Each row below holds a small network's activations on one input, seen along a few directions.
In each table, some parts of the input vary, and every possible input appears once, in random order.
A made-up example of a description, with smaller parts first: ring(5) and (point or ring(9) or (values(3) and line(6))).
Shared parts are said once, and a part with two or three values counts as separate values.

A family of inputs:
r1: [ 1.79  1.67  0.68 -0.02  2.79  2.42 -2.15 -0.26 -0.74 -2.34  0.26 -2.25
 -0.12]
r2: [-1.02  2.54 -2.45 -2.43 -1.17 -2.01 -0.06  0.23  1.93  1.22  2.89 -0.97
  0.38]
r3: [-0.39 -0.76 -1.95  1.20  0.90  0.76  2.12 -0.47 -0.58 -1.19  1.20  0.95
 -0.13]
r4: [ 0.36  0.34 -0.25  1.41  2.36  2.20 -0.69 -1.30 -1.19 -1.12  0.40  0.82
  0.35]
r5: [ 0.98  0.84  0.44 -0.05  3.02  2.78 -0.61 -0.98 -0.37 -1.61 -0.44 -0.59
  0.33]
r6: [-0.72  0.13 -3.00  0.35 -0.99 -0.39  2.09  0.65  0.67  1.72  1.50  0.62
  1.31]
r7: [ 1.36 -3.17  3.63  0.06 -3.97 -3.93 -2.34  1.56 -1.71  0.73 -6.46  0.78
 -2.68]
r8: [-0.56 -0.46 -0.61  0.84  1.10  2.72  1.06 -1.46 -0.54 -0.57  0.32  0.21
 -0.15]
r9: [-1.40  0.31 -2.76  0.29 -1.14 -1.41  0.75  0.37  1.36  2.57  2.03 -0.82
  1.77]
r10: [-0.96 -0.04 -2.17  0.91 -0.93  0.84  2.14 -0.23  0.58  0.15  1.99  0.75
  0.42]
r11: [ 0.57 -1.41  8.43 -2.55 -1.97 -3.98 -2.30  1.88  0.57  0.45 -3.71  0.50
 -1.48]
- What is each input in this table made of? => values(2) or line(9)

A family of inputs:
r12: [ 0.65  0.59  1.22 -3.53 -0.22 -1.69 -2.70  0.57 -0.22 -0.22 -1.98 -1.16
 -1.72]
r13: [ 0.57 -2.16  3.32  1.28 -1.85 -1.87  0.03  0.94 -0.47  0.33 -2.90  0.78
 -0.66]
r14: [ 0.68 -0.83  2.39  0.79 -2.13 -1.78 -1.83  1.00 -0.71  0.14 -1.51  0.00
 -0.93]
r15: [-2.66  1.40 -0.65 -1.47 -1.63 -2.53  2.59  0.21  2.20  2.47  4.68  0.43
  1.01]
r16: [ 0.38 -2.92  3.90  0.43 -1.11 -1.87  0.72  0.42 -0.20  0.74 -4.78  1.56
 -0.59]
r17: [ 0.19  1.35 -0.29  0.06  3.78  2.60 -0.92 -0.98  0.10 -0.60  1.54 -1.58
  1.58]
r18: [ 0.90  1.88  0.95 -1.23  2.83  3.47 -0.86  0.11  1.35 -2.42  1.57 -0.55
  1.20]
r19: [ 0.13  0.27 -2.56  1.87  3.18  2.92  1.06 -1.55 -1.61 -1.21  1.54 -0.65
  0.35]
r20: [ 0.28 -0.22 -3.29  2.45  2.25  3.39  1.89 -2.17 -1.77 -3.29  0.93  2.24
 -0.90]
r21: [-1.79  0.30 -7.33  0.81 -3.51 -1.31  2.54  0.62  1.73  4.07  2.17 -0.34
  2.10]
r22: [ 0.67  0.34  2.34 -1.46 -1.59 -1.35 -2.52  0.82 -0.39 -0.03 -1.26 -0.75
 -1.45]
- What is each input in this table made of? => values(2) or line(4) or line(5)
- Which of the alternatives is r21? => values(2)
- Which other rows belong to the same alternative as r16? List them by row number. => r12, r13, r14, r22

A family of inputs:
r23: [-0.20  2.29 -5.36 -0.99 -3.26 -1.85 -1.02  1.69  1.29  3.18  2.13 -2.54
  0.90]
r24: [ 1.88  2.62 -1.07 -2.52  2.18  1.87 -6.11  0.23 -0.73 -0.83  0.11 -2.51
 -0.19]
r25: [ 0.89  2.18  1.23 -3.18  2.93  0.33 -2.97  1.50  1.36  0.14  0.83 -2.53
  2.20]
r26: [-0.73  1.51 -4.62 -0.95 -2.56 -3.23  0.85 -0.16 -1.26  1.32  2.24  1.30
 -1.43]
r27: [-1.78  1.61 -1.40 -1.51 -1.92 -1.46 -0.42  0.92  3.54  3.06  2.79 -2.72
  2.49]
r28: [ 0.04 -3.22  4.62  2.00 -1.02  0.02  1.50  0.65 -0.07  1.86 -3.09 -0.20
  0.20]
r29: [ 0.05 -0.48 -3.60  0.41 -3.86 -2.61  0.82  0.98 -0.93  0.92 -1.20  2.49
 -0.99]
r30: [-1.11  0.71 -3.93  6.09  4.74  5.53  4.93 -2.36 -0.25 -1.99  6.65  2.32
  3.62]
r31: [ 0.06  1.44  2.75 -2.36  3.16 -0.52 -0.11 -0.37 -0.36 -2.41  1.27  0.41
 -0.97]
r32: [-1.13 -3.96  1.47  2.77 -2.67 -2.09  1.41  0.42  0.29  2.44 -2.74  0.32
  0.08]
r33: [ 0.00  0.13 -9.50  2.37  4.84  6.92  3.29 -3.24 -1.13 -1.80  0.85 -0.52
  1.43]
r34: [ 0.54 -2.14 -3.21  2.78 -3.54 -3.18  0.31  0.86 -2.24  2.50 -3.68  1.04
 -0.77]
r35: [-1.04  1.66  1.88 -2.60 -0.01  0.80 -0.34  1.32  2.69  2.52  2.27 -3.04
  2.60]
r36: [ 2.75 -1.21  1.72  2.00  0.56  0.55 -3.56 -0.79 -3.08 -2.07 -5.10 -0.31
 -1.79]
r37: [-1.62  0.55  3.38 -1.98  0.39  0.03  2.39 -0.55  1.02  0.17  2.80  0.05
 -0.76]
r38: [ 1.96 -2.25  3.93  1.45  1.45 -0.69 -0.78  0.59 -1.24 -0.78 -4.46 -0.11
  0.10]
r39: [ 1.44 -0.39  3.79 -0.68  1.41  0.12 -0.18  0.49  0.41 -2.52 -2.07  1.38
 -0.46]
r40: [-0.17 -0.69  3.81 -0.63 -0.68  0.05  1.60  0.23  1.22  0.26 -1.15  2.09
  0.13]
r41: [-2.56  0.00  0.13 -1.24 -1.54 -2.19  2.19 -0.88  1.56  0.82  3.45  0.53
 -0.63]
r42: [-1.53 -2.08  1.24  0.36 -2.97 -1.43  2.06  0.37  2.08  0.61 -0.09  1.79
 -0.21]
r43: [ 1.99  0.50  1.57 -0.06  0.62  1.41 -3.15 -0.76 -1.83 -3.65 -2.85  1.20
 -2.36]
r44: [ 0.26  1.23  1.15 -1.53  1.75  1.62 -2.70 -1.14 -2.33 -3.76  1.05 -0.44
 -3.19]
- What is each input in this table made of? => values(2) or (line(4) and line(5))
- Which of the alternatives is r30? => values(2)
- Change only the line(5) part in r24. List by row number the other rows that result. => r23, r25, r27, r35
